These are the activations of a small neural network, seen along a few directions. Each row is one input.
In each table, some parts of the input vary, and every possible input appears once, in random order.
A made-up example of a description, with smaller parts first: line(6) and (point or line(9) or (values(3) and ring(8))).
Shared parts are said once, and a part with two or three values counts as separate values.

Other details of the inputs vary at random and push rows far along two fixed directions, the same in every table; ignore that.

Table:
r1: [ 11   3 -19 -48 -17  23 -12  38 -25  -8  25  25   2  13]
r2: [ 13   5 -32 -43 -16  18 -14  38 -27  -8  24  20  -9  11]
r3: [  4 -18   7  46  53  -8  24 -24  -6 -11 -33   6   4  -1]
r4: [ -3  29   0 -29  11  36   0   9   4  -8  20  20 -13  11]
r5: [  4  34   0 -34   9  31 -12  15   5 -13  26  19 -13  10]
r6: [ 18  30   0 -32  18  22 -18  12   4 -14  21  16  -6   6]
r7: [-21 -20  29  57 -44 -66 -10 -49  43  43 -39 -71  20 -30]
r8: [ 18  28   1 -33  14  36  -7   4 -11  -5  18  19  -1   0]
r9: [ 24  35   1 -38  12  26 -21  14  -1 -12  19  20 -10   8]
r10: [ 12  25  -5 -30  19  33  -9   2  -4  -7  21  18  -2   2]
r11: [ 10  33   4 -38   5  33  -8  12   3 -14  33  22 -14   5]
r12: [ -8 -14  19  51  49  -3  40 -16  -3 -13 -34  11  -4   5]
r13: [  3 -23  11  51  55 -11  32 -29  -1 -13 -28   3   7  -9]
r14: [ -6 -16  20  45  48  -1  41 -19  -3 -18 -28  11  -6   6]
r15: [ 24  34   6 -33  11  25 -16  15  -2 -10  18  18  -6   4]
r16: [ 14   2 -31 -45 -15  21  -7  36 -24 -11  36  22  -9   7]
r17: [ 11 -20  16  55  61 -22  27 -18   5 -24 -31   4   2  -4]
r18: [-21  22  19 -15 -80 -18 -34 -23  35  45  12 -50   5 -17]
r19: [-25  26  12 -16 -85 -20 -42 -22  40  51   7 -49   4 -16]
r20: [  7 -20  14  45  53  -6  30 -25  -7 -16 -29   4   5  -5]
r21: [-41 -59   2  58 -73 -82  -5 -33  29  51 -35 -70  31 -26]
r22: [ -24   -5  -15  -20 -114  -37  -39    1   13   61    9  -60   16  -21]
r23: [ -3 -15  20  57  48 -16  31 -12   0 -16 -35   4  -1   3]
r24: [-33  21  15 -17 -90 -15 -30 -31  45  56  15 -52   5 -23]
r25: [ -8 -53 -14  45  39 -27  27   9 -17 -21 -30  10  10   9]
r26: [ -4 -49 -12  41  31 -26  25   7 -21 -17 -34  12   8  10]
r27: [ 11   1 -18 -51 -21  23 -11  32 -23 -11  30  22   1  13]
r28: [ -4 -50 -23  48  37 -29  29  13 -23 -20 -27   5   0   5]
r29: [  2  33   1 -35   5  39  -5   9   0  -7  19  25 -17  13]
r30: [ 16   2 -26 -44 -19  20  -6  35 -29 -11  30  17  -8   9]
Description of these inputs: ring(5) and (values(2) or line(4)).
Changing only the ring(5) part turns r18 into r11. The same change can be made to r20. Which row results?
> r13
Start at r21 and move only the ring(5) part, one step at a time. The first step leads to r25. Which rows follow, in order?
> r26, r1, r27
Which other rows agree with r15 in the ring(5) part? List them by row number.
> r1, r8, r12, r22, r23
Which other rows agree with r5 in the ring(5) part? List them by row number.
> r4, r6, r10, r25, r28
